A small network was shown many inputs. Here are its activations along a few directions, one row for each input.
In each table, some parts of the input vary, and every possible input appears once, in random order.
Descriptions start from the smaller parts, as in this example, which fits no table here: values(3) and (point or ring(9) or (line(4) and ring(5))).
Shared parts are said once, and a part with two or three values counts as separate values.

Rows:
x1: [-12  27  33   6  13  -2  61  38  22 -21  19 -51  33 -33]
x2: [ 49  24  27  -1  56 -49   8 -20 -72  24  37  57  45 -40]
x3: [ 18  -5  26  15 -30 -53 -89  43  -6  45 -31 -18  30 -12]
x4: [ 42  18  -2 -10  45 -28  42 -51 -76   7  37  63  -8  -8]
x5: [-28  26 -30 -49  51  27 -49  50 -43  -9   6  -2  18  -4]
x6: [ 49 -39  -6 -56   5 -29 -78  -9   4 -44 -53  42  34  -9]
x7: [ 11  21 -12  -4 -39  -5  21  -8  30  -5  36  -9 -54   3]
x8: [-43   4   1 -22  74   7 -75  76 -42  40  -9 -21  42   6]
x9: [-42 -24  -8  32  -7  71 112 -18  24   4  15 -16 -22  12]
x10: [  38  -32   29    5   -1  -45 -104   36   -4   15  -60   -2   43  -15]
x11: [ 27   2  69  23  67 -64 -22  11 -75  76  22  42  74 -30]
x12: [-44   4  31 -16  28  25  76 -10  22 -39  37 -49  -8 -11]
x13: [ 60  -9 -12 -28  -9 -27 -72  -2   8 -32 -34  11  21 -15]
x14: [  4 -19 -50  26 -56  43  -9 -71   0   3  -7  22 -52  44]
x15: [-17  16   9  -7   5  20  85   6  22 -23  25 -38 -12 -14]
x16: [-40  16  57  -1  36   4  53  19  22 -38  28 -63  35 -32]
x17: [ 20 -35 -59  10 -29  42 -12 -74  -2 -29 -38  39 -30  58]
x18: [ 27  12 -33 -25 -53 -10 -32 -33   1 -13   1   8 -41   9]
x19: [-27  -5 -25  33 -20  69  79 -37  39  20  23  -4 -35  15]
x20: [-33  23 -50 -56  39  52 -22  21 -50 -24   9   7 -24  27]
x21: [ -1  37  -9 -11 -13  16  56  -7  38  -1  29 -19 -29 -14]
x22: [ 19  33  12   7 -27 -32  -8  30  32  -5  27 -17 -11 -19]
x23: [-15 -21 -29  43 -45  49  46 -39  28  15  29   5 -61  34]
x24: [ 14 -56 -52 -23 -16  36 -16 -77  -3 -45 -59  67 -12  66]
x25: [-65   8  99  25  49  -7  33  51  17  10   0 -69  50 -22]
x26: [  28  -58   39  -24   13  -44 -110   27   -7   -2  -78   34   52  -14]
x27: [ 46 -13 -41 -39 -23  -9 -36 -33  -2 -46 -27  23 -21  21]
x28: [-15 -25 -55  45 -53  32  24 -53  14  10  10  14 -59  27]
x29: [ 39 -43 -38 -67  -5 -12 -42 -38  -1 -59 -44  48  -2  34]
x30: [-15  31  52  31  10 -27  12  66  30  49  -7 -41  32 -25]
x31: [  4  50  16  -2  -4  -9  31  27  39   1  21 -28  13 -33]
x32: [ 14  21 -18   6 -37 -49 -31  21  19  -2   8  -6  -5 -27]
x33: [ 37  18 -10 -16 -42 -35 -62   3   7  -2  -7  -2   4 -20]
x34: [-69 -28  17  19  11  76 102 -30  20 -11  25 -25 -19  16]
x35: [-36  12  72  34  25 -17  40  73  17  24  -4 -60  52 -20]
x36: [  1  10  48  39 -12 -49 -30  70  22  47  -1 -34  12  -8]
x37: [ 14  -7 -17  38  36  24  70 -89 -77  27  18  87 -21  21]
x38: [ -3  -1  18  37 -24 -67 -55  60   9  48 -18 -24  21 -19]
x39: [  5  13 -40  -2 -48 -23  -1 -17  15  -8  16   3 -50  -4]
x40: [-61  -4 -61 -15  30  98   2 -14 -44  -6   0  28 -34  55]
Question: Changing only one part turns x40 into x5. The same change can be made to x23. Which row results?
Answer: x22
Question: Describe the family of inputs behind these rows.
Answer: line(4) and (values(2) or line(8))
Question: List by row number the other rows that have the line(4) part in common with x29.
Answer: x4, x7, x12, x15, x18, x20, x21, x27, x39
Question: Change only the line(4) part in x6. List by row number the other rows that result.
Answer: x24, x26, x29

Rows:
x41: [  -2   27   41   -5   -5  -90 -116  102   32   16  -41  -48   56  -43]
x42: [ 21 -32 -15 -37  39 -21 -83  -3 -80   4 -19  50  20  11]
x43: [-29 -21 -63  26 -83  73  43 -46  60 -17 -11 -10 -72  36]
x44: [-22  35  58  26 -31 -48  19  88  55  31  37 -79   3 -39]
x45: [-59 -14 -24  14  40  69  76 -36 -31 -15  43   6 -20  21]
x46: [ -2  36  52  45  -2 -20  39  38  14  20  31 -55  21 -32]
x47: [-67   6  48  10  44  52  76   2  12   5  37 -39   7  -2]
x48: [ 13 -24  -5  -6  33 -12   6 -33 -53   0   6  52   2  -4]
x49: [ 12 -11 -58  28 -92  21  13 -56  40  10  -3   7 -67  28]
x50: [ 26   6  12  -8  51 -11  20  -4 -39  23  -1  57  36 -19]
x51: [-49 -10 -33   1   5  73  70 -40  -2 -39   1   9 -35  50]
x52: [ 47 -17 -48 -29 -47  -5 -19 -51  26 -45  -8  27 -32   4]
x53: [ 18  18 -56 -16 -54  21  24 -64  21 -29  20   8 -62  15]
x54: [  60  -17  -49  -52  -31   -7 -106  -17    6  -46  -38   34  -17   18]
x55: [  54  -37  -49   -9  -61   -6 -121  -13   28   -9  -59   34  -25   37]
x56: [-20  21  57  24  32  -2  39  -3 -16  30  42 -12   9 -15]
x57: [ 25 -27 -18 -19   2 -12  -2 -39 -23 -24 -27  47  -9  27]
x58: [-13   4 -15  19  34  18  45 -44 -57  13  42  31 -27   8]
x59: [ 23  12  37   3  11 -61 -92  66 -12  12 -40 -31  74 -40]
x60: [  7  -3  58   3  34 -33  -3   1 -16  19   5   6  41 -27]
x61: [ 10  -4  42 -24  40 -44 -93  28 -42  22 -27   4  66 -24]
x62: [ 35 -30 -28 -49  16 -18 -94  -8 -44 -20 -53  46   6  38]
x63: [ -3   4 -27   2  -4  16  41 -49 -27 -12   4  27 -36  40]
x64: [-28   4 -63 -16 -51  75  51 -54  41 -56  16 -14 -63  22]
x65: [-45  20  43  28  15  35  80  42  40   2  20 -84  15 -20]
x66: [ -62   19   50    9   -8    9   63   96   81   12   20 -106  -10  -29]
x67: [ 31  -3   1 -39  55 -21 -69  27 -67  25 -28  57  56 -12]
x68: [ 19  12  53  24   3 -54  -5  42  13  10  -7 -32  50 -41]
x69: [ 40 -41 -48  12 -78  -7 -34 -43  45  -7 -30  27 -41  25]
x70: [  0  18  55  12 -19 -83 -28  86  53  16  -2 -56  34 -39]
x71: [-43  16 -11   5  63  72  97  -6 -16  12  35   3  13  13]
x72: [  3  34   2  18  53  19  61 -12 -43  36  37  34   7  -5]
Question: Describe the family of inputs behind these rows.
Answer: line(4) and line(8)
Question: Changing only the line(8) part turns x46 into x63. The same change can be made to x65. Which row results?
Answer: x51
Question: A walk changes only the line(4) part. It starts at x47 and steps to x56. List the rest of the walk in order.
Answer: x60, x61
Question: A walk changes only the line(4) part. It starts at x54 and steps to x52. List the rest of the walk in order.
Answer: x53, x64

Rows:
x73: [ 12 -19   4  -9  -2 -14 -82  37   9  10 -46   1  38   0]
x74: [-22  19  40   6  12 -25  -4  56  12  10   5 -39  18 -17]
x75: [-32  10  27  14  11   3 -16  70  20  25 -11 -45  28 -21]
x76: [ 58  10  11 -11  -3 -57 -36   7  -8  -7 -13  18  23 -31]
x77: [ -3 -16 -43 -17  34  26   1 -46 -57 -16   1  55  -6  22]
x78: [  0  -7 -63 -41   5  52   5 -46 -21 -38 -10  43 -36  41]
x79: [ 11 -17 -71 -23 -40  50   2 -54   9 -39   5  26 -64  39]
x80: [-20  -8 -31  48 -79  31  78 -37  69  -4  15 -18 -64  20]
x81: [ 21 -17 -12   9  33  -5   2 -40 -68  40   0  69   6  16]
x82: [-29   9  35  14  11 -15 -12  58   6  17  -3 -53  23 -16]
x83: [ 19  -8 -63  23 -90  26  -5 -69  36  -9  -6  11 -74  35]
x84: [-27 -12 -28   2 -27  61  83 -36  38 -30  24 -20 -53  20]
x85: [-15  22  38   2  15 -27  -1  42  16  17  19 -34  20 -29]
x86: [ 26 -10  15 -18   4 -45 -64  14   2   0 -19   8  21 -17]
x87: [ 14 -21  14  -8  -2 -35 -76  30  -3   2 -40  -8  32   4]
x88: [-38   4 -16 -15  20  69  81 -36  10 -31  14  -9 -21  22]
x89: [ 37   0  18 -19  -8 -51 -51   8 -11  -1 -16  14  24 -26]
x90: [-12   3  30  39  45  20  61 -21 -43  43  34  26   6   3]
x91: [-38   1   8   8  45  52  68 -32 -31 -12  30   4   3   7]
x92: [ 21  -9  18 -15   0 -41 -69  28  -1  -5 -34   5  23  -1]
x93: [ -3  30  38   2   7 -33  10  35   6  16  24 -29  25 -35]
x94: [ 21  38  31   9  11 -41  23  32  11  11  26 -25  26 -35]
Question: Changing only one part turns x86 into x85. The same change can be made to x79. Which row results?
Answer: x84
Question: Describe the family of inputs behind these rows.
Answer: values(2) and (line(5) or line(6))
Question: Change only the values(2) part in x90. List by row number the other rows that result.
Answer: x81
Question: Change only the values(2) part in x82. List by row number the other rows that result.
Answer: x87
